These are the activations of a small network on made-up records, seen along a few directions, one row for each record.
After each row come some of the record's fields: Gemu, Tum, Diza, Tasi, Goka.
Not every record has every field; a missing one is left out.
Other fields move the rows too, some of them a lot.
In the rows, zero is written as 500.
Strong random noise was added to every row along 12 fixed directions; ignore it. To show where, here is one row again and again, with new noise each time:
[742 527 407 481 555 543 532 602 561 582 370 338 593 558 325 561 340 452
 434 754 534 405 408 666 547 449 468 573 518]
[488 432 388 669 311 651 515 590 356 888 644 320 470 628 479 618 507 623
 302 545 397 603 564 671 649 733 485 455 455]
[637 492 671 380 394 291 480 328 676 458 578 536 582 536 505 535 468 479
 509 409 458 341 383 538 439 461 419 555 563]
[478 421 479 479 432 464 401 451 361 406 562 680 656 442 532 602 544 454
 464 548 528 595 351 502 445 487 358 440 425]
[570 476 653 416 582 521 476 396 497 354 509 359 418 515 487 369 587 304
 352 421 565 727 373 490 656 458 459 327 557]
[593 501 513 542 621 431 528 353 516 490 473 647 485 575 455 363 448 470
 564 530 466 353 591 563 561 669 494 542 557]
[313 416 537 535 573 301 248 546 284 605 625 667 517 349 454 416 575 500
 440 504 450 260 568 446 488 544 589 656 604]
[429 514 438 509 662 636 425 524 306 349 487 310 334 440 479 441 577 380
 305 567 600 718 437 394 674 527 526 374 600]
[546 389 486 625 259 706 663 515 496 619 596 442 609 726 523 712 520 355
 339 452 450 735 454 705 536 507 454 375 465]
[514 486 348 485 557 446 343 477 251 373 415 862 630 451 553 500 476 512
 583 614 575 439 429 531 456 553 283 516 328]
[630 532 427 452 572 503 494 442 480 407 363 682 352 523 538 361 543 648
 688 554 615 227 573 460 435 503 337 624 472]
[501 356 565 520 635 490 498 392 417 723 612 527 595 335 336 341 581 524
 422 582 412 803 493 566 628 651 460 284 375]
[366 451 332 848 610 609 387 544 173 639 502 718 464 635 467 436 592 564
 406 604 366 543 654 737 660 795 497 372 569]
[563 475 516 183 465 317 480 364 512 518 587 563 553 256 538 477 401 545
 605 473 622 356 449 239 402 496 383 697 280]

[500 533 452 453 537 598 471 519 448 478 427 575 542 470 569 451 402 364
 586 346 646 449 681 345 575 653 501 604 285] -> Gemu=c2 Tum=m1 Diza=v1 Tasi=h1 Goka=z2
[556 431 754 502 667 517 707 317 825 455 543 401 456 449 374 342 559 461
 569 463 424 649 600 443 531 476 681 389 689] -> Gemu=c2 Tum=m2 Tasi=h2 Goka=z1
[541 532 491 525 414 544 262 705 508 493 450 268 222 453 466 486 723 811
 497 687 656 191 439 332 450 339 463 665 783] -> Goka=z2
[390 519 471 507 396 490 328 572 411 356 487 480 446 455 651 599 542 734
 525 504 533 471 396 371 454 492 457 500 434] -> Gemu=c2 Tum=m1 Diza=v3 Tasi=h2 Goka=z2
[563 324 739 452 554 366 675 205 908 454 711 432 443 259 361 374 643 739
 678 567 462 528 571 177 374 635 562 441 662] -> Gemu=c2 Tum=m1 Diza=v3 Tasi=h2 Goka=z1
[452 695 490 357 628 326 456 441 604 386 436 433 447 432 530 564 400 469
 483 342 490 243 522 408 444 353 540 625 580] -> Gemu=c3 Tum=m2 Tasi=h1 Goka=z2
[654 481 476 410 488 410 508 524 422 879 498 477 629 444 391 399 358 519
 513 568 461 496 490 665 619 601 482 546 272] -> Gemu=c4 Tum=m1 Diza=v3 Tasi=h1 Goka=z1
[592 800 399 297 620 358 443 489 502 349 273 483 456 470 603 518 254 559
 633 413 592 241 465 434 516 441 469 644 432] -> Gemu=c4 Tum=m1 Diza=v3 Tasi=h1 Goka=z1
[539 567 250 601 462 555 372 648 322 377 362 710 632 587 555 655 387 549
 604 725 584 283 496 507 397 525 431 643 437] -> Gemu=c1 Tum=m2 Tasi=h1 Goka=z1
[512 534 501 456 387 582 726 394 693 328 550 438 629 574 537 803 438 376
 426 369 391 712 366 561 414 313 485 347 585] -> Gemu=c3 Tum=m2 Tasi=h2 Goka=z1
[644 595 544 569 724 447 378 501 620 424 298 507 503 558 385 361 471 549
 572 605 502 301 532 651 546 477 528 511 664] -> Gemu=c2 Tum=m2 Tasi=h1 Goka=z2
[601 394 614 392 386 354 448 437 556 786 606 567 733 346 449 481 404 673
 615 599 479 409 490 468 443 652 473 638 317] -> Gemu=c2 Tum=m2 Tasi=h2 Goka=z2
[393 552 325 645 592 581 600 471 473 588 497 425 454 572 465 531 348 574
 418 493 357 615 607 537 606 711 618 412 500] -> Goka=z2
[402 475 297 598 698 728 489 711 312 366 426 328 166 573 442 366 526 322
 417 722 661 367 619 370 634 546 716 670 709] -> Gemu=c3 Tum=m1 Diza=v3 Tasi=h1 Goka=z2
[456 619 458 550 479 578 487 530 603 397 481 351 411 553 506 686 548 458
 387 367 485 449 504 514 498 442 482 438 644] -> Gemu=c3 Tum=m1 Diza=v1 Tasi=h1 Goka=z2
[459 578 318 397 634 670 828 544 643 443 334 416 527 456 458 612 279 372
 537 439 535 579 578 406 393 270 618 544 373] -> Goka=z2
[447 347 673 423 658 247 412 432 679 396 570 632 749 174 338 482 572 521
 531 528 429 639 381 420 352 323 476 336 460] -> Gemu=c2 Tum=m1 Diza=v3 Tasi=h2 Goka=z1
[292 644 369 515 770 457 430 467 387 303 381 709 382 484 586 428 487 421
 512 286 452 461 594 538 555 421 504 405 444] -> Gemu=c3 Tum=m1 Diza=v3 Tasi=h1 Goka=z2
[582 254 723 397 281 379 291 514 423 707 675 641 581 413 493 300 664 534
 568 576 640 447 434 358 510 574 399 640 371] -> Goka=z2
[370 629 493 447 622 345 270 514 513 410 493 379 465 316 469 614 528 711
 397 493 428 532 356 492 461 386 465 406 575] -> Gemu=c2 Tum=m2 Tasi=h1 Goka=z2
[361 520 250 640 551 470 295 728 279 525 453 580 616 505 425 690 359 562
 361 719 418 562 390 658 529 507 488 484 407] -> Goka=z2
[617 449 562 347 373 621 731 444 738 656 641 202 540 407 405 671 526 371
 384 401 505 777 394 482 440 379 436 347 442] -> Gemu=c1 Tum=m1 Diza=v1 Tasi=h1 Goka=z1
[555 398 597 474 657 587 441 647 475 586 395 442 536 294 313 298 718 533
 531 661 575 617 466 470 437 211 488 401 447] -> Gemu=c1 Tum=m2 Tasi=h1 Goka=z1
[470 664 522 632 434 401 383 346 574 550 573 356 214 677 593 499 551 857
 411 376 324 476 497 580 668 773 423 343 676] -> Goka=z2
[495 534 458 605 727 528 580 333 438 568 464 711 579 444 443 319 438 546
 607 537 354 716 624 592 609 684 475 303 353] -> Gemu=c1 Tum=m2 Tasi=h2 Goka=z4
[466 470 605 316 520 419 659 388 569 516 550 539 481 305 528 407 578 474
 581 317 528 619 497 386 413 265 500 499 344] -> Gemu=c4 Tum=m1 Diza=v4 Tasi=h2 Goka=z4
[358 468 370 704 383 747 418 613 169 140 498 610 505 642 713 648 631 373
 450 681 645 676 355 394 509 554 492 466 684] -> Gemu=c3 Tum=m1 Diza=v4 Tasi=h2 Goka=z4
[385 280 674 518 438 427 607 320 527 741 679 873 732 378 465 402 636 460
 606 359 386 697 592 497 415 531 483 387 308] -> Goka=z2
[551 534 560 584 547 508 465 553 665 654 431 330 623 439 323 624 603 757
 406 589 316 675 349 783 442 325 436 238 575] -> Gemu=c2 Tum=m2 Tasi=h1 Goka=z2
[321 407 315 371 534 617 647 508 373 494 598 526 391 361 556 483 437 423
 572 521 628 582 618 213 478 581 553 619 268] -> Gemu=c3 Tum=m1 Diza=v3 Tasi=h1 Goka=z2
[316 648 324 579 553 495 509 537 481 404 492 457 419 531 641 659 384 539
 413 297 429 504 628 447 539 561 550 492 489] -> Gemu=c2 Tum=m1 Diza=v4 Tasi=h2 Goka=z4
[519 446 650 448 462 453 407 466 468 477 605 452 361 470 591 257 593 496
 495 449 613 442 538 313 600 624 520 581 525] -> Gemu=c3 Tum=m1 Diza=v4 Tasi=h2 Goka=z4
[457 428 512 401 380 445 364 602 369 516 642 302 627 488 493 592 382 281
 302 521 571 521 384 384 573 553 598 639 495] -> Gemu=c3 Tum=m2 Tasi=h1 Goka=z2

Here are new rows. What are their fields?
[646 605 490 495 692 476 608 330 541 666 479 384 478 481 389 286 304 517
 536 615 390 570 598 531 719 777 556 468 458] -> Gemu=c1 Tum=m2 Tasi=h2 Goka=z4
[450 340 552 540 636 517 568 626 509 611 502 527 539 390 338 350 536 441
 562 683 486 384 577 480 438 377 703 620 625] -> Gemu=c3 Tum=m1 Diza=v3 Tasi=h2 Goka=z1
[177 588 293 693 693 431 323 589 304 574 444 755 488 354 503 571 554 801
 556 498 338 272 696 540 362 531 576 551 580] -> Gemu=c2 Tum=m2 Tasi=h1 Goka=z2
[550 578 353 524 562 719 617 541 317 280 374 369 392 536 545 463 375 243
 497 711 735 508 525 306 608 583 628 642 608] -> Gemu=c4 Tum=m1 Diza=v3 Tasi=h2 Goka=z4
[531 483 443 627 720 546 657 357 399 339 369 875 586 551 439 344 473 304
 706 633 508 476 604 556 499 605 604 501 581] -> Gemu=c4 Tum=m1 Diza=v3 Tasi=h1 Goka=z1
[378 412 376 761 572 645 682 522 481 585 518 613 530 590 451 555 528 559
 526 604 339 627 615 679 489 546 587 343 582] -> Gemu=c3 Tum=m1 Diza=v3 Tasi=h2 Goka=z1
[310 572 234 635 892 625 591 624 461 486 323 576 691 256 289 662 327 358
 446 605 407 599 649 554 461 398 689 419 418] -> Gemu=c2 Tum=m1 Diza=v1 Tasi=h2 Goka=z2
[330 600 381 659 580 499 501 375 314 298 446 773 562 419 589 636 585 640
 596 562 385 637 404 551 398 462 429 313 608] -> Gemu=c4 Tum=m1 Diza=v3 Tasi=h2 Goka=z4
[560 506 621 647 683 511 558 356 527 539 440 644 379 526 426 164 605 606
 741 510 494 334 747 459 594 704 661 518 694] -> Gemu=c4 Tum=m1 Diza=v3 Tasi=h1 Goka=z1
[451 598 555 395 467 392 366 615 497 390 474 302 482 560 576 566 329 345
 396 413 533 326 423 424 578 459 678 692 553] -> Gemu=c2 Tum=m1 Diza=v3 Tasi=h1 Goka=z2
[411 507 296 533 478 657 770 327 575 530 587 607 481 471 573 610 420 650
 675 458 475 594 687 340 457 717 483 470 295] -> Gemu=c3 Tum=m1 Diza=v3 Tasi=h1 Goka=z2
[581 415 604 435 591 650 695 591 562 695 408 430 493 543 398 317 567 315
 508 427 564 571 632 590 532 320 553 502 394] -> Gemu=c3 Tum=m2 Tasi=h1 Goka=z2
[223 532 634 456 354 264 213 499 376 528 765 408 434 409 627 618 600 529
 258 202 330 415 427 424 540 462 580 519 722] -> Gemu=c3 Tum=m2 Tasi=h2 Goka=z1
[430 532 248 686 467 661 623 533 587 406 487 527 515 580 471 817 410 497
 515 561 455 357 626 482 361 620 561 602 637] -> Gemu=c2 Tum=m1 Diza=v1 Tasi=h1 Goka=z2
[554 707 352 417 464 365 480 584 612 743 457 348 442 597 530 665 258 757
 417 321 306 422 515 743 529 464 391 475 220] -> Gemu=c1 Tum=m2 Tasi=h1 Goka=z1
[510 554 418 714 383 637 490 409 379 377 550 488 366 774 642 549 528 595
 396 472 462 653 529 591 681 854 388 294 591] -> Gemu=c3 Tum=m2 Tasi=h2 Goka=z1
